A small network was shown many inputs. Here are its activations along a few directions, one row for each input.
In each table, some parts of the input vary, and every possible input appears once, in random order.
Descriptions start from the smaller parts, as in this example, which fits no table here: ring(5) and (point or ring(9) or (values(3) and line(6))).
Shared parts are said once, and a part with two or three values counts as separate values.

Other details of the inputs vary at random and push rows far along three fixed directions, the same in every table; ignore that.
To show where, the next rows are all for the same input, with only those details redrawn:
[ 4.14 -0.12  4.16  3.78 -3.38  3.00 -3.94 -0.23  0.35  1.03 -1.42]
[ 0.35 -3.37 -1.28  0.04  0.82 -2.41  3.95 -0.48 -1.49  1.16  0.76]
[ 2.97 -4.34  1.66  1.16 -1.76 -0.33 -0.29  0.75  0.30  2.57  1.47]
[ 3.59  2.66  4.15  0.08 -3.18 -1.74  1.83  6.81 -0.12 -4.63 -0.49]
[ 3.12  1.62  4.55  4.58 -2.12  4.63 -4.44 -1.54 -0.05  1.03 -3.99]
[ 0.81 -0.19  0.08  0.41  0.41 -1.53  3.95  1.16 -1.49 -1.70  0.30]
[-0.32 -5.32 -1.11  2.07  1.55 -0.15  1.22 -3.46 -1.12  3.99  0.72]
[ 2.51 -0.73  1.97  0.86 -1.72 -1.80  1.63  2.83 -0.57 -1.17  0.28]

A family of inputs:
r1: [-3.62 -5.26 -3.98  1.62  3.74  3.87  4.56 -7.93 -2.68  5.45 -0.69]
r2: [ 0.35 -6.05 -2.95 -2.78 -1.85  0.17  3.15 -2.21 -2.47  2.08  4.75]
r3: [-3.05  5.44 -0.49 -0.85 -0.61  5.12 -0.25 -3.42  2.20 -2.56 -4.36]
r4: [ 5.33  0.81  3.46  0.51 -2.76 -1.37 -2.95  5.75  3.46 -0.65  0.82]
r5: [-7.68  6.63 -2.36  3.98  2.70 -1.69  0.20  4.65 -3.81 -1.92  1.60]
r6: [ 0.59 -3.22 -1.41 -1.75  0.24 -1.99  1.37 -1.83 -1.66  0.21  3.88]
r7: [-1.42 -4.18 -4.08 -2.78  0.19  4.01 -4.19 -3.93  3.82  6.29 -2.75]
r8: [ 4.02 -0.29  1.20 -2.73 -0.81 -0.99 -6.18  3.31  2.15  0.82  2.06]
r9: [-0.51  4.63  2.03 -0.20  0.38 -2.20  5.31  2.72 -2.25 -5.40 -2.13]
r10: [-0.38  1.19 -2.23 -3.19 -0.37 -2.66  0.45 -1.19  2.53 -1.94  1.69]
r11: [ 0.70  3.51  3.05  2.28  0.21 -0.10 -0.23  0.30 -0.12 -1.77 -2.33]
r12: [ 2.00  2.95  4.68  1.98  0.07  4.35 -8.47 -1.93 -0.03  0.67 -2.59]
r13: [-7.11  1.74 -2.98  3.34  2.18 -3.17  0.97  6.61 -1.75 -2.32  3.78]
r14: [-1.83  2.67 -2.60  2.66  1.76  3.14 -1.46 -5.89  2.18  2.69 -5.08]
r15: [ 0.82 -3.66 -2.33 -4.49  1.12 -4.16  1.90  1.67 -1.77 -0.10  3.64]
r16: [-3.06  6.16  1.96 -0.43  3.14  0.17  1.37 -3.38 -1.96 -6.01 -1.02]
r17: [ 1.08 -4.09 -1.47 -2.43 -3.87 -0.56  1.26  4.09  5.16  3.45 -0.51]
r18: [-3.58  1.20 -2.26 -4.60  1.57 -0.94  6.32  1.31 -3.74 -3.15  0.03]
r19: [ 2.93 -4.22 -1.44 -3.36 -2.39 -2.39 -5.11  2.34  4.54  3.01  2.02]
r20: [-2.74  3.81  0.01  0.26  4.76  1.69 -1.95 -6.88  0.39 -1.10 -0.45]
Describe the family of inputs behind these rows.
> values(2) or (values(3) and line(6))

A family of inputs:
r21: [-1.92  5.53  0.65 -0.75  2.57  2.79  2.10 -2.98 -4.23 -5.13 -1.87]
r22: [-1.83  5.02 -0.68 -0.74  2.37  0.18  0.35  2.32  2.66 -3.59  0.29]
r23: [-1.46  1.82  0.78 -0.19 -2.28  2.83  0.15  2.05 -1.09 -1.16  0.40]
r24: [-3.00 -1.62 -5.37 -5.32  3.20 -2.96  2.94 -3.08  1.10 -0.25  0.11]
r25: [-1.10  3.56  1.72  0.69  1.35 -3.02  2.19  1.43 -2.81 -3.56 -0.37]
r26: [ 3.70 -0.35  2.21  0.19 -2.93  0.09  1.85  0.84  1.57 -1.04 -1.85]
r27: [-4.95  3.72 -1.76  0.09  1.36 -3.06  2.59  3.09 -1.68 -3.80  0.41]
r28: [-1.90 -3.72 -4.46  1.05 -0.36  0.11  2.40 -2.62  0.54  5.33 -0.68]
r29: [ 0.83 -0.05  2.70  2.66 -1.55  5.04 -1.90 -2.72 -2.37  0.72 -0.46]
r30: [ 0.93  2.47  3.43  6.04 -1.02  3.27 -4.50 -2.66 -0.56 -0.46 -0.62]
r31: [-2.63 -2.27 -3.83 -2.63  1.50  1.49  0.03 -2.75 -1.64  1.96  2.16]
r32: [-1.44  0.51  1.90  2.71 -0.72  6.16 -1.56 -2.46  0.41  3.39 -3.65]
r33: [ 1.68  0.90  3.85 -1.57 -1.96 -1.00  5.17  4.54 -1.07 -2.59 -0.01]
r34: [ 2.48 -2.83  1.73 -1.54  0.17 -5.24  0.12  3.11 -0.63  1.01  3.36]
r35: [-0.17  2.88  3.41  5.70  0.39  3.40 -4.37 -3.37 -1.88  0.07 -2.26]
r36: [ 1.39  3.82  1.67 -0.35  2.04 -1.39  2.07  2.06  0.79 -4.39  1.70]
r37: [ 1.03 -3.01  0.21 -1.71 -1.36 -3.42 -3.52  4.56  1.99  3.25  2.86]
r38: [-5.40  8.09 -0.44  4.80  1.89  3.86 -1.69 -2.53 -0.88 -3.86 -3.05]
r39: [ 3.65 -0.64  0.71 -2.03 -4.40 -0.12 -2.23  2.88  4.65  0.50 -1.04]
r40: [-2.24 -0.63 -3.22 -4.38  3.84 -2.06  3.87 -4.82 -2.83 -2.29  0.67]
r41: [ 2.21  0.05  0.44 -2.73 -0.84 -2.46  3.38  0.17  1.16 -2.71 -1.14]
r42: [ 2.43 -0.13  1.29 -2.45  0.59 -5.37  2.48  4.49  0.36 -2.43  3.35]
r43: [ 4.35 -0.83  1.66 -3.52 -4.91  0.73 -5.84  3.44  2.47  0.10  1.67]
r44: [-1.86 -3.41 -3.56 -0.33  3.33 -0.40 -2.17 -2.86  2.00  5.47  1.79]
r45: [-2.02 -6.01 -4.72  4.13  3.37  3.17 -1.87 -2.78 -0.86  6.55 -0.96]
r46: [ 2.96 -1.58  1.26 -0.81 -5.00  0.12 -0.56  3.79  4.24  0.56 -1.30]
r47: [ 0.99 -4.95 -2.16  1.14 -0.57 -1.04  3.39 -2.58 -0.72  3.77  0.61]
r48: [-0.02 -2.84 -2.74 -4.33  2.18 -3.37  3.21 -3.99 -0.36 -0.37  0.79]
r49: [ 4.46 -5.01  1.57  3.82 -0.99  0.66 -2.42  2.26 -0.86  3.21  0.37]
r50: [-1.16  1.50  1.75  2.37 -1.30  1.05 -5.66  1.17  0.51  1.73 -1.28]
Changing only one part turns r28 into r47. The same change can be made to r39. Which row results?
> r41
Describe the family of inputs behind these rows.
> values(2) and (point or line(6) or ring(8))
Which other rows does r36 become when the line(6) part takes its other values? List them by row number.
> r25, r30, r34, r35, r42
Which other rows does r22 become when the values(2) part takes its other values? List them by row number.
> r36
Which other rows does r35 become when the values(2) part takes its other values? List them by row number.
> r27

A family of inputs:
r51: [-3.76  2.90 -2.16  2.19  2.06  3.06  0.73 -4.38  0.44  0.04 -3.09]
r52: [-0.75 -4.61 -3.73 -1.00  1.44 -1.90  0.42 -2.18  1.21  4.22  0.48]
r53: [-0.83 -5.76 -3.95 -2.09  0.56 -2.05  1.68  1.62  0.59  3.70  3.04]
r54: [-4.15  4.64  0.10  3.06  3.41 -0.79  0.45  0.91 -2.17 -2.19 -0.30]
r55: [ 0.15  0.47  0.00 -0.02  0.39  1.70 -3.13 -2.32  0.75  0.79  0.10]
r56: [ 3.28 -1.42  1.91  0.56 -1.83  1.76 -5.66 -0.50  2.73  2.25  0.37]
r57: [ 2.54  1.87  3.18  0.20 -3.78  2.15 -5.29  2.72  1.22 -0.41  0.29]
r58: [ 4.88 -1.82  3.58  0.12 -4.02  1.37 -4.72  0.85  1.19  1.26  1.58]
r59: [-0.30 -2.56 -1.98 -2.75 -0.01 -3.24  5.75  3.85 -1.15 -0.67  2.15]
r60: [ 1.36 -5.41 -1.85 -3.55  0.33 -5.21  4.49  1.01  0.45  0.82  3.34]
r61: [ 3.92 -1.83  4.21  4.57 -3.15 -0.63 -4.20  4.78 -0.61  0.96  2.77]
r62: [-2.46 -1.14 -1.63  0.47  1.53  1.45  1.31 -3.90 -2.36  1.26 -1.06]
r63: [-1.40  7.00  1.91 -1.09 -1.36  0.22  0.57  4.58 -0.55 -6.20 -2.50]
r64: [-1.95  3.46 -0.98 -0.31  3.25  0.68  0.77 -2.49  0.43 -1.82 -2.95]
r65: [-0.83 -0.36 -1.14 -1.32 -1.13 -2.72  5.54  2.23  0.13 -1.65  1.28]
r66: [-2.43  0.40 -0.89  1.48  2.69  3.89 -0.59 -6.76 -2.43  1.40 -1.61]
r67: [ 1.42 -0.86  1.13  1.32  0.98  2.84 -2.39 -4.89  0.33  1.75 -1.31]
r68: [ 1.32  5.02  2.31 -1.84 -1.38 -2.57  4.27  4.86 -0.18 -5.51 -2.57]
Changing only one part turns r67 into r56. The same change can be made to r58. Which row results?
> r55
Describe the family of inputs behind these rows.
> values(2) and (point or ring(8))
Which other rows does r66 become when the values(2) part takes its other values? List them by row number.
> r57

A family of inputs:
r69: [ 0.01 -4.24 -2.69 -1.26  1.22 -3.41 -0.85 -0.43  2.80  3.82  2.39]
r70: [ 1.06  4.04  2.28  0.07 -2.24 -1.39  3.66  6.00 -1.76 -4.72 -1.25]
r71: [ 0.29  4.16  2.68  2.32  0.03  6.17 -8.02 -1.75  2.00  1.56 -3.50]
r72: [-1.07  1.81  0.06 -1.13  0.12 -2.30  1.98  5.05 -1.17 -3.07  2.65]
r73: [ 0.76  3.37  3.37  1.97 -0.40  1.64 -0.39  1.08 -1.99 -1.95 -4.03]
r74: [ 3.14  0.10  3.78  6.99 -0.39  6.52 -5.81 -5.50  0.49  3.82 -3.02]
r75: [-0.77  1.03  0.33 -2.03 -0.17 -3.89  0.92  6.49 -0.78 -2.62  3.27]
r76: [ 6.01 -9.03  0.93 -4.62 -4.29 -3.25 -1.70  4.37  2.22  4.51  5.08]
r77: [ 2.87  7.35  4.00 -2.81 -0.82 -2.90  4.31  5.35  0.68 -8.34 -3.18]
r78: [ 5.76 -1.38  3.35 -2.84 -3.44 -0.23 -6.94  0.57  1.72 -0.72  2.42]
r79: [ 0.93  0.71  0.73 -0.14 -2.81  1.06 -2.68  3.34  2.24 -0.19 -1.45]
r80: [-4.76 -0.89 -4.01  1.69  4.50 -0.17  0.22 -3.34 -2.18  2.76 -0.71]
r81: [ 3.56 -6.68 -0.35 -3.24 -6.30 -3.34 -0.19  4.60  3.31  2.12  5.33]
r82: [-4.96  0.07 -3.42  1.07  3.76 -0.56  4.50 -2.14 -3.16 -0.03 -1.27]
r83: [-0.47 -3.21 -0.57  2.55  4.04  0.42  0.72 -6.71 -1.49  3.97 -0.72]
r84: [-2.98 -1.92 -4.59 -1.86  1.96 -1.31  4.27 -0.52 -0.36  0.41 -0.73]
r85: [ 3.72 -1.43  2.61  1.42 -3.76  4.68 -8.46  0.87  3.16  3.83  0.34]
r86: [-1.16  8.13  1.52 -1.25 -1.97  0.77  0.87  2.57  1.04 -6.41 -2.65]
r87: [-0.21  5.83  2.96  3.13  0.94  5.26 -1.08 -1.10 -2.53 -2.90 -3.46]
r88: [ 0.51 -6.88 -2.81 -0.83 -1.32  0.76  0.15 -5.50  1.17  5.43  1.84]
r89: [-5.05  1.35 -3.09  2.26  4.30  1.04  1.74 -3.32 -2.51  0.09 -2.10]
r90: [ 1.56  0.66  0.10 -4.30 -1.50 -2.00  3.72  5.19  0.22 -3.34  1.74]
r91: [-3.51 -0.76 -2.82 -0.33  1.62 -2.72  1.69 -1.36 -1.12  0.66  2.54]
r92: [-4.71  1.20 -2.43  1.32  4.80  1.70  2.61 -3.27 -3.14 -0.50 -0.40]
r93: [-0.25 -1.01 -0.67 -2.12  2.81 -2.45 -0.47 -2.73 -2.70 -1.99  2.92]
r94: [ 1.71  8.29  3.57  2.57  0.27  4.93 -0.31 -1.89  0.96 -4.81 -6.22]
r95: [ 3.11 -1.86  0.37 -2.53 -4.11 -3.24 -3.13  7.61  3.06  1.05  1.93]
r96: [ 0.81  0.65  2.80  5.63 -2.57  6.13 -7.59 -3.91  0.84  3.47 -1.16]
r97: [ 2.19 -0.13  3.67  6.02 -2.68  7.37 -6.63 -5.74 -0.12  3.85 -2.38]
r98: [ 4.52  0.55  2.61 -1.75 -4.59 -2.76  0.66  7.21  3.28 -2.86  1.54]
r99: [ 0.87 -6.06 -1.44  1.82  0.19 -2.46 -1.05 -0.26  0.99  4.19  4.06]
r100: [-1.15 -4.00 -3.50 -3.38  2.01 -2.60  4.58 -1.43 -0.76  1.94 -0.68]
r101: [-1.28 -2.72 -1.54  0.80 -0.89 -0.96  1.50 -1.41 -1.03  1.75  2.62]
r102: [ 0.93  1.90 -0.56 -2.33 -1.70 -1.09  4.02  3.64 -0.15 -2.68 -1.60]
r103: [-5.06  1.61 -3.98 -1.91  4.89  1.28  4.48 -3.31 -1.51 -1.71 -1.04]
r104: [-3.51 -0.64 -1.25  1.25  5.62  2.54  1.75 -6.41 -3.77  1.74 -1.65]
r105: [-0.77  9.50  2.13 -0.25  1.05 -0.06  2.31  3.31  1.41 -7.82 -4.07]
r106: [-1.73 -2.77 -2.16  0.50  2.50 -4.38  0.91  0.03  0.08  1.61  2.68]
r107: [ 3.10 -0.90  2.41  0.00 -5.21  1.02 -6.71  1.91  4.14  2.88  1.31]
r108: [-1.06 -3.35 -2.47 -4.06  0.82 -3.03  4.71 -2.65 -0.24  0.86  1.17]
r109: [-2.11 -0.63 -0.66 -0.21  1.96 -0.78  3.30 -3.61 -2.60 -0.20 -0.21]
r110: [-0.85 -1.85 -1.24  1.81  1.77 -2.00  2.45 -0.89 -0.73  0.55  1.65]
Changing only one part turns r103 into r92. The same change can be made to r105. Which row results?
> r99
Changing only one part turns r89 into r79. The same change can be made to r82. Which row results?
> r84
Describe the family of inputs behind these rows.
> values(2) and (point or (values(4) and line(5)))
Which other rows does r94 become when the values(4) part takes its other values? List them by row number.
> r88, r90, r102
Which other rows does r87 become when the values(4) part takes its other values? List them by row number.
> r70, r74, r97
Which other rows does r73 become when the values(2) part takes its other values? List them by row number.
> r100
Which other rows does r86 become when the line(5) part takes its other values? List them by row number.
> r81, r88, r107, r108
